These are the activations of a small network on made-up records, seen along a few directions, one row for each record.
Each row is followed by the record's values for the fields G, V, T, P, M, E, J, L.
A field that a record lacks is left out.
Other fields move the rows too, some of them a lot.
In the rows, 500 means zero.
Strong random noise was added to every row along 7 fixed directions; ignore it. To show where, here is one row again and again, with new noise each time:
[438 524 488 784 498 216 472 507 331 479 350 341 633 506 759 558 664 417
 485 669 600]
[554 440 379 616 481 662 452 543 561 751 640 416 772 466 569 413 412 499
 677 704 477]
[359 437 546 488 378 398 298 431 641 369 694 536 642 571 472 450 398 380
 351 435 414]
[463 589 687 550 486 546 331 695 469 372 428 546 573 545 586 604 382 660
 599 626 554]
[520 443 495 346 509 609 438 481 621 492 732 549 589 400 435 416 405 477
 456 485 403]
[627 530 203 564 689 457 698 530 408 612 552 458 375 311 477 522 729 435
 445 452 569]
[716 586 357 578 747 610 742 657 451 785 537 465 564 236 573 593 625 714
 711 602 537]
[495 495 744 574 506 105 515 560 434 238 260 517 427 478 632 695 569 633
 390 443 646]
[683 313 138 715 559 213 799 416 585 767 518 419 459 391 433 534 688 441
 433 335 641]

[421 691 401 796 540 347 526 613 372 546 341 520 407 633 557 735 664 487
 536 508 564]	G=g1 V=v3 T=t1 P=p1 M=m2 E=e4 J=j1 L=l1
[640 304 647 346 513 414 629 473 502 442 365 545 576 530 521 455 330 625
 513 511 585]	G=g5 V=v3 T=t2 P=p2
[511 467 492 717 411 589 397 592 498 679 352 401 630 531 566 471 447 485
 697 728 570]	G=g2 V=v1 T=t4 P=p2 M=m2 E=e2 J=j2 L=l1
[536 468 451 547 577 308 611 420 427 457 458 498 418 440 517 532 625 416
 412 420 577]	G=g4 V=v4 T=t2 P=p2 E=e3 J=j4 L=l4
[670 145 846 273 340 180 676 209 595 416 328 434 593 441 568 442 401 499
 390 540 537]	G=g1 V=v3 T=t2 P=p1
[511 546 422 532 644 455 436 515 472 541 614 572 641 449 493 543 458 401
 518 500 456]	G=g4 V=v3 T=t2 P=p2 M=m2 E=e3 J=j1 L=l4
[532 419 699 214 421 575 378 566 506 163 414 673 293 608 399 538 280 560
 379 395 552]	G=g1 V=v3 T=t4 P=p1 M=m2 E=e4 J=j1 L=l4
[447 668 616 327 574 630 368 729 665 330 687 708 444 441 369 649 327 848
 478 262 456]	G=g4 V=v1 T=t4 P=p2 M=m1 E=e1 J=j4 L=l4
[426 429 669 528 431 203 551 397 561 439 456 444 580 440 588 567 517 524
 378 435 467]	G=g2 V=v1 T=t1 P=p1
[568 401 626 541 333 467 542 480 487 428 273 420 439 570 581 466 479 546
 571 613 633]	G=g3 V=v2 T=t2 P=p2 E=e3 J=j2 L=l1
[362 665 536 566 425 714 330 636 475 359 553 590 565 844 486 505 392 526
 585 561 471]	G=g3 T=t2
[631 313 478 508 416 667 566 510 542 578 352 593 419 684 347 458 305 484
 634 550 621]	G=g2 V=v4 T=t2 P=p2
[660 391 380 467 654 469 776 400 458 592 451 584 425 445 413 518 560 424
 547 457 523]	G=g5 T=t2
[394 729 581 356 613 608 449 454 550 443 746 550 437 391 441 534 641 531
 437 389 283]	G=g3 V=v2 T=t2 P=p1
[773  88 411 303 390 564 752 215 528 685 476 455 612 540 537 203 341 328
 549 666 497]	G=g1 V=v3 T=t2 P=p2 M=m2 E=e4 J=j1 L=l1
[245 459 490 648 280 448 237 325 487 399 578 502 693 741 546 408 404 144
 398 585 407]	G=g2 T=t2 M=m2 E=e1 J=j1 L=l1
[604 482 396 544 400 682 661 512 721 784 697 482 725 545 474 407 428 675
 689 465 419]	G=g3 T=t2 M=m2 E=e3 J=j2 L=l1
[377 694 726 452 512 620 403 480 428 429 491 520 455 486 538 552 565 482
 608 631 390]	G=g4 V=v2 T=t2 P=p1
[426 545 470 475 655 377 508 517 604 491 791 614 671 444 473 577 494 489
 421 274 307]	G=g4 V=v1 T=t1 P=p1 M=m2 E=e2 J=j1 L=l4
[428 634 470 667 500 452 572 566 514 575 497 465 605 570 580 577 563 599
 593 537 514]	G=g4 V=v1 T=t4 P=p2
[579 587 352 489 557 701 588 508 450 621 597 402 501 406 557 361 611 566
 589 590 437]	G=g3 V=v4 T=t2 P=p2 M=m1 E=e3 J=j2 L=l1
[503 410 491 467 426 513 568 267 330 549 428 252 485 416 653 286 692 285
 512 758 492]	G=g4 V=v2 T=t2 P=p1
[593 121 675 410 393 319 334 419 634 416 361 529 560 468 415 459 194 413
 436 527 639]	G=g5 V=v3 T=t4 P=p2 M=m1 E=e2 J=j1 L=l4
[372 381 564 399 480 417 390 294 377 424 580 340 749 439 679 310 529 198
 374 707 371]	G=g5 V=v3 T=t4 P=p1
[567 605 453 149 693 716 626 603 507 355 689 638 182 325 279 506 555 602
 381 246 455]	G=g4 V=v1 T=t4 P=p1
[494 381 459 643 438 518 341 519 477 534 409 490 514 522 461 499 398 383
 564 630 627]	G=g5 V=v2 T=t2 P=p2 M=m2 E=e3 J=j1 L=l4
[553 591 473 483 706 477 444 629 413 468 491 592 471 401 422 639 484 500
 450 432 539]	G=g2 V=v3 T=t2 P=p1 M=m1 E=e2 J=j4 L=l4
[495 348 601 303 421 373 490 390 627 370 557 550 507 526 423 367 441 414
 362 403 433]	G=g4 V=v3 T=t4 P=p2 M=m2 E=e2 J=j2
[518 723 419 496 716 658 647 591 568 701 767 597 741 433 500 550 471 716
 617 432 302]	G=g2 V=v3 T=t2 P=p2
[400 520 661 363 491 519 408 464 387 247 479 519 537 579 580 411 460 449
 370 550 454]	G=g2 T=t2
[492 346 357 454 451 503 573 299 537 562 585 469 481 463 425 338 505 253
 414 492 487]	G=g5 V=v2 T=t2 P=p2
[575 477 522 403 629 299 657 460 424 389 449 536 438 383 490 538 616 490
 315 361 543]	G=g2 V=v3 T=t2 P=p2 E=e2 J=j3 L=l4
[453 475 441 697 376 428 359 583 600 554 425 420 483 520 460 557 458 552
 512 437 573]	G=g2 V=v1 T=t1 P=p1 M=m1 E=e3 J=j2 L=l1
[426 568 585 515 410 568 458 531 655 558 685 509 740 610 551 490 342 633
 591 500 358]	G=g3 V=v3 T=t4 P=p1
[214 633 492 551 328 706 161 561 473 320 630 515 636 798 532 373 318 313
 495 643 427]	G=g4 V=v1 T=t4 P=p2
[348 675 368 748 497 445 346 605 360 451 403 498 377 676 500 636 635 375
 448 524 571]	G=g1 V=v3 T=t4 P=p1 E=e4 J=j4 L=l4
[520 629 370 429 635 762 401 690 478 471 673 619 457 474 387 550 415 524
 508 435 438]	G=g1 V=v3 T=t4 P=p1 M=m2 E=e3 J=j1 L=l4
[614 392 698 275 572 412 597 514 401 326 301 560 384 352 564 558 469 602
 436 505 632]	G=g5 V=v1 T=t4 P=p2 M=m2 E=e4 J=j4 L=l4
[512 337 475 591 396 408 351 630 507 434 308 486 455 622 513 505 313 567
 447 493 716]	G=g2 V=v1 T=t1 P=p2 M=m1 E=e1 J=j4 L=l4

Which values does each new row have?
[344 735 351 832 523 602 343 713 459 634 475 503 646 717 523 618 474 533
 647 610 517]	G=g2 V=v3 T=t4 P=p2
[472 469 466 492 410 547 506 471 515 520 499 394 435 510 485 432 551 504
 517 536 522]	G=g4 V=v1 T=t4 P=p1
[339 611 654 460 430 588 294 559 424 335 504 453 605 596 616 465 436 514
 543 661 426]	G=g4 V=v3 T=t4 P=p1
[673 362 371 491 580 388 653 588 379 442 282 525 289 453 491 539 509 544
 414 415 733]	G=g2 V=v1 T=t4 P=p2 M=m2 E=e1 J=j4 L=l4
[396 672 783 468 594 419 518 410 444 433 549 482 669 433 721 545 646 538
 523 604 325]	G=g3 V=v2 T=t2 P=p2
[535 432 414 392 588 538 484 427 174 365 463 421 530 492 676 267 532 209
 438 753 513]	G=g4 V=v3 T=t2 P=p2 M=m2 E=e3 J=j1 L=l4
[463 520 542 620 503 338 500 593 395 406 316 539 504 596 605 630 497 551
 455 476 636]	G=g2 V=v1 T=t4 P=p2 M=m2 E=e4 J=j4 L=l4
[594 388 384 694 279 667 556 499 405 670 239 289 371 664 538 393 528 433
 698 784 726]	G=g3 V=v2 T=t2 P=p1
[494 664 389 400 740 753 523 453 471 726 854 457 625  86 500 470 687 412
 514 560 274]	G=g2 V=v2 T=t2 P=p1 M=m2 E=e3 J=j4 L=l4
[544 641 280 569 591 883 590 419 384 866 679 352 603 402 592 324 632 323
 740 789 357]	G=g3 V=v2 T=t2 P=p1
[573 658 601 429 628 597 757 511 468 541 555 563 583 483 612 533 580 694
 656 542 360]	G=g3 T=t2
[512 320 363 701 276 343 485 471 478 483 272 300 339 696 500 458 581 439
 437 514 742]	G=g3 V=v1 T=t4 P=p1
[501 420 646 562 351 599 470 495 515 553 392 497 557 699 506 484 362 526
 711 648 535]	G=g4 V=v2 T=t2 P=p1
[509 715 751 408 691 412 743 454 530 513 575 645 545 304 613 708 675 745
 550 438 293]	G=g1 V=v2 T=t2 P=p2 M=m2 E=e4 J=j1 L=l1
[630 350 368 665 556 473 679 436 459 875 466 375 723 380 654 498 528 495
 709 658 532]	G=g5 V=v1 T=t4 P=p1 M=m2 E=e4 J=j1 L=l4
[571 379 557 643 361 239 575 515 572 547 219 493 462 592 485 655 461 606
 530 406 663]	G=g2 V=v3 T=t4 P=p1 M=m2 E=e4 J=j2 L=l1
[554 666 643 218 655 782 521 571 441 498 588 629 628 372 549 475 391 612
 650 598 337]	G=g5 V=v3 T=t2 P=p2 M=m2 E=e4 J=j2 L=l1
[515 374 725 391 306 411 498 378 501 367 381 414 430 469 552 393 488 497
 477 544 528]	G=g4 V=v2 T=t2 P=p1 M=m2 E=e3 J=j2 L=l1
[383 542 575 630 414 616 305 582 583 625 558 479 759 584 505 558 337 536
 674 660 465]	G=g5 V=v3 T=t4 P=p1
